[108 126 118 136 126 130 132 127 138 112 131 128 125 134 140 124 129 135
 131 145 134 139 125 116 125 139 124 133 131 126 131] : S
[134 124 148 167 119 111 103 139 161 126 125 100  97  84 191  60 167 120
 131 142 116 123 133 115 153 116  58  66 138 160 135] : Q
[ 62 122 103 179 114 131 128 133 181  72 135 110 102 122 211  77 158 154
 137 196 144 166 121 122 127 162  68 110 149 139 146] : D
[147 129 137 121 131 125 124 129 118 144 126 129 130 122 116 131 126 119
 127 112 124 117 131 126 133 117 133 123 123 130 124] : L
[ 39 121  94 196 109 130 130 136 198  56 135 104  95 121 239  60 168 160
 140 218 148 178 120 118 126 174  49 104 155 143 154] : B
which: [ 62 122 103 179 114 131 128 133 181  72 135 110 102 122 211  77 158 154
 137 196 144 166 121 122 127 162  68 110 149 139 146]  D
after: [168]  [160]
key -> tag
[130] -> k753
[125] -> k847
[111] -> k83
[134] -> k591
[131] -> k373
join S 5:   k753
after: [108]  [126]

[ 85 105 130 120 160  51] : M
[117 124 160 186 159 193] : C
[172 119 161 123 231 129] : U
[ 50 135 129 207  77 190] : T
[137 231 147  77 103 176] : J
[113 138  87  72  87  47] : E
common C M:   [160]
where: [119]  U, 1

[ 76 114 100  89 172  83 113 175 182 125 174 173 151 167  84  91 165  81
 163 169 190 163] -> gorav
[ 56  69  65  46 199  73 146 211 181 160 195 126 212 125  52  88 165  54
 211 114 193 182] -> mumu
[149 189 176  62 194  73  12 169 196   8 209 244 218 240 132 164 207 144
 221 248 182 193] -> Fako
[149 189 176 146 194 101  12 169 196   8 162 244 218 240 132 164 207 144
 221 248 182 193] -> tob
[ 77  99  90  62 203  73 113 197 192  97 196 198 189 168 108 183 198  61
 195 192 205 179] -> sanab
[201 209 207 188 159 159  42 132 169   3 171 227 173 212 185 182 196 202
 173 224 157 170] -> zuro
[ 90  85  89 102 186 112 174 149 176 180 201  91 185  85  96 135 155  98
 181  82 151 180] -> ser
which: [ 90  85  89 102 186 112 174 149 176 180 201  91 185  85  96 135 155  98
 181  82 151 180]  ser
tags:
[173] -> k561
[126] -> k452
[127] -> k651
[125] -> k218
[195] -> k415
join mumu 11:   k452
after: [183]  [198]
where: [88]  mumu, 15

[227 199  65 121] -> Riluv
[187 144 117 133] -> Pab
[ 89 126  90  70] -> Puvor
[253  64  73 191] -> rim
[207  96  92 160] -> vud
[190 156 132 128] -> zokep
key -> tag
[95] -> k631
[96] -> k526
[155] -> k962
[126] -> k260
[156] -> k351
[64] -> k117
[92] -> k772
join vud 1:   k526
where: [253]  rim, 0
which: [207  96  92 160]  vud
where: [89]  Puvor, 0
after: [90]  [70]

[183  44  65  39 175 146 160 182  91  51 119 185  68 172 110 148  37  74
 208] : lagek
[ 67 214  75  81  54 139  60 104 103 102  90 211 173  55 159 190  56 175
 180] : bidel
[ 60 172  52  74 129  55 115 142  59 217  54 151 183 193 176  38 192 170
  68] : serig
[137  67 132 134 116 114  73  89  39 160 120  94  80 189 168 142 196 111
 189] : lasaf
[164 178 149 193 211  73 139 114  73 212 135 123 178 199  63 203  63 188
 208] : bibug
[173 185 151 205 171 166 189  78 142  67 135  62 193 189  48  96 181 216
 184] : lup
[ 93 208  61  53  60 113 216 146 204  67 184 215  60 220 108 175 213  54
  71] : vofi
[180 188 125  72 121 218 144 212 175 196 128 117 178 123 123 187 160 119
  50] : rozit
[155 144 133 135 105  45 219 218 192 130  80 202 142  70  39  71  98  42
 185] : pavu
tags:
[172] -> k968
[188] -> k706
[144] -> k27
[44] -> k244
[212] -> k449
join rozit 1:   k706
which: [183  44  65  39 175 146 160 182  91  51 119 185  68 172 110 148  37  74
 208]  lagek
where: [181]  lup, 16
common serig bibug:   [193]

[ 92  34  65 150  54 176 128]  suzez
[ 47 136 240 141 197 241 128]  zir
[ 74 111  65 136  70 179 135]  Vaz
[104 127  67 100 177 156 122]  gife
[ 47 136  55 141 148 241 128]  meber
where: [148]  meber, 4
where: [197]  zir, 4
Table of tags by key:
[127] -> k431
[122] -> k216
[128] -> k217
[123] -> k290
[103] -> k492
[104] -> k666
join gife 6:   k216
which: [ 47 136 240 141 197 241 128]  zir
which: [104 127  67 100 177 156 122]  gife
common zir suzez:   [128]
which: [ 92  34  65 150  54 176 128]  suzez

[165 161 165 143 216 114  73] -> Kes
[210  84 109  77 239  73 216] -> Voro
[195  61  70  40 178 106 167] -> tafad
[171  63  77  35 116 159  82] -> kesob
[141 218 130 189 195 149  58] -> tekim
[148  86  74  68 105 175  31] -> Riliz
[162 175 133 140 183 130  92] -> naz
[183 176 185 163 240 101 165] -> vanu
[163 124 126  72  73 139 102] -> kedut
[195  74 149  94 215  93 184] -> demez
after: [178]  [106]
common kedut vanu:   [163]
common naz tekim:   [130]
key -> tag
[167] -> k255
[215] -> k971
[195] -> k336
[106] -> k362
[177] -> k388
[178] -> k925
[105] -> k714
[70] -> k966
join tafad 4:   k925
where: [72]  kedut, 3

[157 111 154 169 128 155  57 126 105 128 103  95 128 163 120 134 128  79
 135 195  90  81 128 110 110 114 123 128 147 165  97 143 122 135 141  98
 128 155 113 128 103  66 122  73 146 172  97  97 128 174 156 147 137] -> pizem
[148 176 105 160  57 100 111 127  94 136 217 130 128 115  62 128  70 146
 113 128 128 136 117  81  28  71 140 143  72 154 235  85  85 198 158  61
 110  58 144 149 117  84  44 128 150 159  81  97 128 180 218 128  20] -> dodel
[198  75 187 168 105 202  27 116 113 125  42 128  92 194 127 128 229 128
 143 128 101  58 128 128 128 116 104 105 196 128   1 128 138 102 155  99
  62 229 113 139  93  44 128  66 138 167 117 128 140 168  81 212 205] -> nof
where: [160]  dodel, 3
which: [157 111 154 169 128 155  57 126 105 128 103  95 128 163 120 134 128  79
 135 195  90  81 128 110 110 114 123 128 147 165  97 143 122 135 141  98
 128 155 113 128 103  66 122  73 146 172  97  97 128 174 156 147 137]  pizem
where: [94]  dodel, 8

